These are the activations of a small neural network, seen along a few directions. Each row is one input.
Each table varies a few parts of the input and shows all the possible inputs, shuffled.
A made-up example of a description, with smaller parts first: one of 4 places along a line, together with either a single point or one of 11 places along a line or (one of 3 separate values, together with one of 8 places around a ring).
Shared parts are said once, and a part with two or three values counts as separate values.
(in the rows, 128 means zero)

Other details of the inputs shift rows strongly along two fixed directions, in all tables alike. That doesn't count.

Rows:
x1: [142 150  87  51 123  87 147 170 127 165 112  77 124]
x2: [188 195 123 197 170 127  68  88  93 162  69 204 111]
x3: [109 168 123 138 131 112 124 138 119 133 126 124 115]
x4: [ 84  77 199 199  75 203 146 116 125  45 189 132 123]
x5: [110 170  86  46 119  83 123 184 151 174 121  98 131]
x6: [ 68  46 178 196 113 197 139  96 125  55 165 146 102]
x7: [121 127 138 175 129 154 104  92 118 121 107 175 112]
x8: [131 126  78  35 128  96 136 145 123 175 121  82 123]
x9: [156 124  90  15 138 101 129 170 124 174 128  91 139]
x10: [152 121  66  18 151  24 164 156 179 140 156  92 179]
x11: [ 79  35 180  95 125 122 213 146 211 118 198 108 170]
x12: [ 80  63 181 208  95 202 138 131 146  46 155 154 113]
x13: [ 89  64 182 208  96 211 144 121 146  47 158 138 120]
x14: [145 136 113 111 122 135 122 104 103 146 116 133 127]
x15: [151 121  92  28 145  92 129 164 128 170 127  81 121]
x16: [153 154 119 125 116 130 134 133 109 136 111 126 132]
x17: [162 228 132 220 137 135  86  82 101 146  86 176 120]
x18: [183 195 120 201 184 119  82  84  77 159  75 190 107]
x19: [180 188 141 237 156  72  89  65 100 144  88 166 194]
x20: [120 150  80  52 138  82 146 182 132 165 111  90 124]
x21: [199 198 124 196 171 135  72  78  93 162  69 189 118]
x22: [ 75  79 154  94  86 144 160 164 151  87 185  69 117]
x23: [ 68  27 157  98  95 182 150 136 162  75 172 101 123]
Each input here is: either one of 3 separate values or (one of 4 places along a line, together with one of 5 places around a ring).

Rows:
x24: [124 105  99  29 146  80 158 161 165 173 132  96 147]
x25: [136 106 129 145 137 118 129 120 124  99 143 129 137]
x26: [120 110  95  20 133 114 134 169 144 176 123 100 126]
x27: [140 100  96  25 137  89 135 164 149 166 127  86 158]
x28: [109 116 133 140 137 146 125 134 132 120 130 141 104]
x29: [138 100 134 137 137 130 140 104 135 117 137 138 136]
x30: [130 130 145 145 118 129 150 115 136 114 148 124 142]
x31: [132 105 136 145 136 127 114 129 135 106 134 132 144]
x32: [114 133 146 144 116 152 146 133 133 131 133 129 110]
x33: [120 130 155 149 125 126 155 120 147 127 144 132 141]
x34: [119 133 146 142 108 158 136 138 132 128 129 134 117]
x35: [128 105 133 125 129 156 127 109 117 122 131 136 108]
x36: [116 123 139 151 115 124 116 129 130 110 137 119 146]
x37: [102 130 141 155 126 117 139 124 146 117 139 131 134]
x38: [129 111 128 145 139 120 132 119 138 101 142 137 134]
x39: [130  98 143 137 136 134 134 115 146 127 130 148 142]
x40: [105 129 140 152 117 123 128 129 145 115 136 135 141]
x41: [127 112 128 133 128 143 116 126 110 104 135 129 106]
x42: [145  94 136 137 134 130 136 106 121 113 139 131 140]
x43: [107 134 126 143 113 145 126 131 119 104 130 122 110]
x44: [193 228  99 146 140 103 105 102  80 182  75 145 115]
x45: [114 116 132 136 130 152 114 139 132 117 127 146 110]
x46: [135 124 153 147 115 136 133 125 130 119 140 121 153]
x47: [117 111 139 149 146 118 137 125 150 113 138 144 134]
x48: [126 133 138 139 109 153 140 126 124 117 135 123 111]
x49: [123 129 155 146 117 132 144 125 145 126 141 136 148]
x50: [114 128  88  38 118  69 145 170 140 147 145  67 150]
x51: [117 105 140 131 137 156 131 115 127 136 128 142 107]
x52: [170 227  91 151 142 104  78 118  84 174  61 146 122]
x53: [101 133 133 145 112 150 122 143 127 115 123 133 117]
x54: [130 129 145 139 105 159 125 135 120 121 128 119 122]
x55: [122 110 137 146 138 124 126 130 150 112 133 148 139]
x56: [132  99 139 124 126 162 111 117 114 125 125 131 119]
x57: [121 116 126 134 130 146 119 127 122 107 134 135 104]
x58: [172 225  88 149 143  95  92 108  77 166  70 143 113]
x59: [ 96 133 134 148 120 144 131 137 128 118 127 129 110]
x60: [112 130 131 151 118 119 134 117 134 104 144 124 136]
x61: [136 132 100  36 120  79 160 166 140 158 146  70 158]
x62: [193 195  94 131 159 107  93  86  74 185  73 156 113]
x63: [125 112 133 134 127 153 103 136 119 110 126 131 115]
Q: Describe the family of inputs behind these rows.
A: one of 2 separate values, together with one of 4 places along a line, together with one of 5 places around a ring
Q: The inputs of x50 and x58 match in every part but the choice among 2 separate values. If x61 is changed in the same way as x50 into x58, which row does it become?
A: x44
Q: The inputs of x29 and x35 match in every part but the choice among 2 separate values. If x25 is changed in the same way as x29 into x35, which row does it become?
A: x41

Rows:
x64: [155 175 125 168 139 128 105 108 108 144  98 155 123]
x65: [117 121 123 105 120 129 128 144 134 131 130 115 130]
x66: [121 121 120 106 124 124 129 144 132 126 133 112 126]
x67: [119 118 125 102 124 131 134 139 133 136 130 116 124]
x68: [118 119 119 106 122 124 127 142 130 126 132 113 128]
x69: [122 122 124 105 123 130 134 146 134 131 132 117 125]
x70: [ 94  63 202 237 102 217 135  90 128  43 167 164 106]
x71: [123 120 121 105 125 125 133 143 130 126 134 115 123]
x72: [158 177 119 167 144 121 102  99  99 147  96 157 121]
x73: [120 116 120 103 126 127 134 136 129 130 133 114 123]
x74: [122 119 119 102 126 127 135 138 131 128 134 116 121]
x75: [178 207 122 191 151  93 113  82 106 158  92 167 145]
x76: [136 107 128 107 133 110 138 131 143 130 139 118 152]
x77: [118 120 125 103 122 130 130 142 132 134 131 115 127]
x78: [119 114 126 113 138 103 142 135 154 130 139 125 147]
Q: Describe the family of inputs behind these rows.
A: either one of 3 separate values or (one of 2 separate values, together with one of 6 places around a ring)
Q: Change only the choice among 2 separate values in x64. List by row number the other rows that result.
A: x66
Q: Change only the place on the ring of 6 in x73. List by row number the other rows that result.
A: x66, x68, x71, x72, x74

Rows:
x79: [130 122 125 117 122 126 132 134 125 126 133 113 130]
x80: [138 139 147 172 122 151 118 106 116 115 125 147 124]
x81: [129 144 142 176 125 148 118 111 121 117 123 150 121]
x82: [140 127 142 168 133 149 116 101 118 117 120 152 122]
x83: [124 125 121 117 121 126 131 139 130 122 129 119 130]
x84: [119 122 119 117 128 122 125 137 133 123 133 125 126]
x85: [128 120 130 111 122 133 129 135 131 133 129 123 127]
x86: [193 235  78 108 157  74  99 117  95 210  67 140 132]
x87: [130 114 126 112 131 132 131 129 129 133 131 121 127]
x88: [118 124 126 116 124 130 130 140 136 133 128 127 124]
x89: [118 122 123 117 130 120 127 135 131 124 134 122 125]
x90: [127 137 146 174 129 146 120 109 119 122 121 153 116]
x91: [132 141 143 174 124 151 120 110 118 114 122 151 124]
x92: [139 122 131 121 136 109 155 129 151 126 145 129 143]
x93: [127 145 145 176 127 146 120 109 119 118 124 148 119]
x94: [122 122 130 115 126 130 136 136 128 135 130 122 124]
x95: [130 123 125 116 120 126 128 135 128 123 131 115 130]
x96: [118 128 125 121 124 122 131 138 131 125 132 115 125]
x97: [119 119 122 115 131 129 128 135 137 130 128 126 124]
x98: [119 127 122 120 122 123 129 140 133 123 130 118 127]
x99: [123 117 126 114 133 129 134 131 130 132 130 122 124]
x100: [123 120 123 115 131 122 131 133 125 125 135 120 127]
x101: [123 117 122 112 130 132 130 134 134 128 126 127 127]
x102: [129 119 130 113 123 133 133 134 127 136 131 121 126]
x103: [118 120 125 115 133 127 130 133 135 131 130 124 122]
x104: [130 116 123 113 128 124 128 131 124 125 135 119 129]
x105: [129 115 136 126 140 106 130 139 148 128 136 124 157]
x106: [133 131 136 172 131 143 116 107 116 107 123 154 124]
x107: [121 129 129 116 124 130 135 137 128 131 134 116 127]
x108: [130 117 123 112 127 125 125 132 127 122 134 121 130]
x109: [123 125 125 119 125 124 135 136 126 125 132 113 127]
x110: [122 122 126 113 123 133 132 138 133 132 127 127 127]
x111: [120 119 130 122 124 105 144 114 144 133 138 121 157]
Q: Describe the family of inputs behind these rows.
A: either one of 3 separate values or (one of 5 places around a ring, together with one of 6 places around a ring)
Q: A walk changes only the place on the ring of 5. It starts at x91 and steps to x110. List the rest of the walk in order.
A: x101, x106, x83
Q: A walk changes only the place on the ring of 6. It starts at x80 and steps to x86. List the rest of the walk in order.
A: x107, x93, x81, x91
